These are the activations of a small neural network, seen along a few directions. Each row is one input.
In each table, some parts of the input vary, and every possible input appears once, in random order.
A made-up example of a description, with smaller parts first: ring(5) and (point or (values(2) and line(4)) or ring(11)).
Shared parts are said once, and a part with two or three values counts as separate values.
In the rows, 128 means zero.

Other details of the inputs shift rows strongly along three fixed directions, in all tables alike. That doesn't count.

Table:
row 1: [134  65 139 124 137 122 151 146 161 144 127]
row 2: [131 186 135 155 124 137  88 116 116 100 130]
row 3: [123 182 137 170 118 135  92 131 127 108 152]
row 4: [143 111 144 193 115 139 119 102 142 109 122]
row 5: [144 183 129 165 124 133 106 110 115  98 124]
row 6: [122 132 149 152 105 142  56 133 160 102 137]
row 7: [104 206 133 152 107 148  75 131 125  97 133]
row 8: [132 139 151 165 103 134  86 121 141 101 124]
row 9: [105  99 143  80 111 124  97 158 136 131 115]
row 10: [152 206 108 210 141 128 177  81 100 127 149]
row 11: [150 117 138 177 112 144 120  82 161 119 130]
row 12: [107 166 126  73 124 125 102 153 110 124 114]
row 13: [139 120 161 195 124 131 108 124 158 104 129]
row 14: [140 152 141 167 114 143 105 102 130 104 125]
row 15: [147 161  93 128 167 113 194 108  91 154 143]
row 16: [131 144 143 152 108 144  80 113 141  97 114]
row 17: [122 165 109 106 144 123 158 132  89 137 121]
row 18: [119 175 105 111 144 118 172 129  87 143 133]
row 19: [149 115 101 122 170 106 218 124  79 159 137]
row 20: [136  64 122 107 122 133 158 103 156 152 110]
row 21: [130 104 113 118 145 113 188 129 105 154 131]
row 22: [155 110 112 171 177 103 236 119 105 155 142]
row 23: [158  47 149 189 114 143 119  86 173 115 123]
row 24: [155 123  90 164 169 116 237 107  89 161 143]
row 25: [105 115 129  72 114 140  92 150 143 124 114]
row 26: [107 106 136  83 117 117  90 158 150 136 127]
row 27: [113 126 123 101 129 111 142 144 124 152 137]
row 28: [161  48 142 200 104 151 146  80 174 125 122]
row 29: [106 150 125  85 136 111 101 161 122 140 143]
row 30: [126 210 120 204 134 131 132 120  98 109 152]
row 31: [146  54 132 109 127 123 139 126 144 133 109]
row 32: [141 141  98 135 158 120 209 105  90 149 126]
row 33: [144  58 125 110 132 135 151 103 146 140 111]
row 34: [ 98 102 139  86 116 123  98 157 140 132 119]
row 35: [118 125 119  84 130 135 136 137 121 138 125]
row 36: [136  50 133 118 128 124 153 119 145 144 124]
row 37: [138 217 111 180 136 136 128 110 102 109 144]
row 38: [113  82 125  61 123 128 122 141 140 140 106]
row 39: [152  90 154 207 124 127 132 105 180 122 137]
row 40: [165  31 144 194 114 151 130  81 177 117 122]
row 41: [133 161 115 112 150 107 154 144  86 136 139]
row 42: [109 192 143 142 109 138  69 129 129 100 135]
row 43: [122 144 126  74 129 124 118 143 112 129 119]
row 44: [152 136  92 130 167 125 206 106  88 148 136]
row 45: [114 128 133 118 146 115 144 167 129 137 138]
row 46: [124  93 122 112 131 127 135 142 132 134 126]
row 47: [124 129 149 167 104 144  81 124 151 103 139]
row 48: [124 160 103  93 160 101 177 153  74 150 131]
row 49: [123 141 144 137 102 152  57 122 161 102 127]
row 50: [108 158 140  88 144 105 111 184 117 127 132]
row 51: [104  71 128  56 124 114 128 159 148 160 119]
row 52: [106 188 141 165 106 137  79 139 126 101 143]
row 53: [126 171 102 102 150 114 155 130 103 146 135]
row 54: [130 207 118 182 125 142 135 107 104 110 141]
row 55: [113 121 120  77 141 111 131 162 106 139 122]
row 56: [168 107 137 194 130 133 130  92 136 109 129]
row 57: [107 161 113  89 127 134 125 144 117 136 125]
row 58: [102 158 121  87 131 119 101 170 116 131 138]
row 59: [105 111 135  61 110 139  90 150 149 133 120]
row 60: [106 108 140  68 105 135  95 146 139 128 105]
row 61: [104 101 142  74 113 119  89 158 153 139 133]
row 62: [140  56 125 112 114 145 159 104 156 147 109]
row 63: [146  19 133 128 125 128 152 110 161 140 110]
row 64: [108 150 128  86 138 115 100 164 106 128 133]
row 65: [143 138 145 145 111 141  78 109 144  98 118]
row 66: [109 158 129  70 119 124 105 152 112 126 116]
Each input here is: line(6) and (point or (values(2) and ring(5))).
The inputs of row 29 and row 64 match in every part but the line(6) part. If row 53 is changed in the same way as row 29 into row 64, which row does it become?
Answer: row 16
The inputs of row 7 and row 57 match in every part but the line(6) part. If row 47 is changed in the same way as row 7 into row 57, which row does it become?
Answer: row 3
Which other rows does row 25 become when the values(2) part takes its other values? List them by row number.
Answer: row 46
Which other rows does row 38 become when the values(2) part takes its other values? List them by row number.
Answer: row 63
Which other rows does row 14 become when the line(6) part takes its other values? List them by row number.
Answer: row 11, row 35, row 42, row 43, row 59
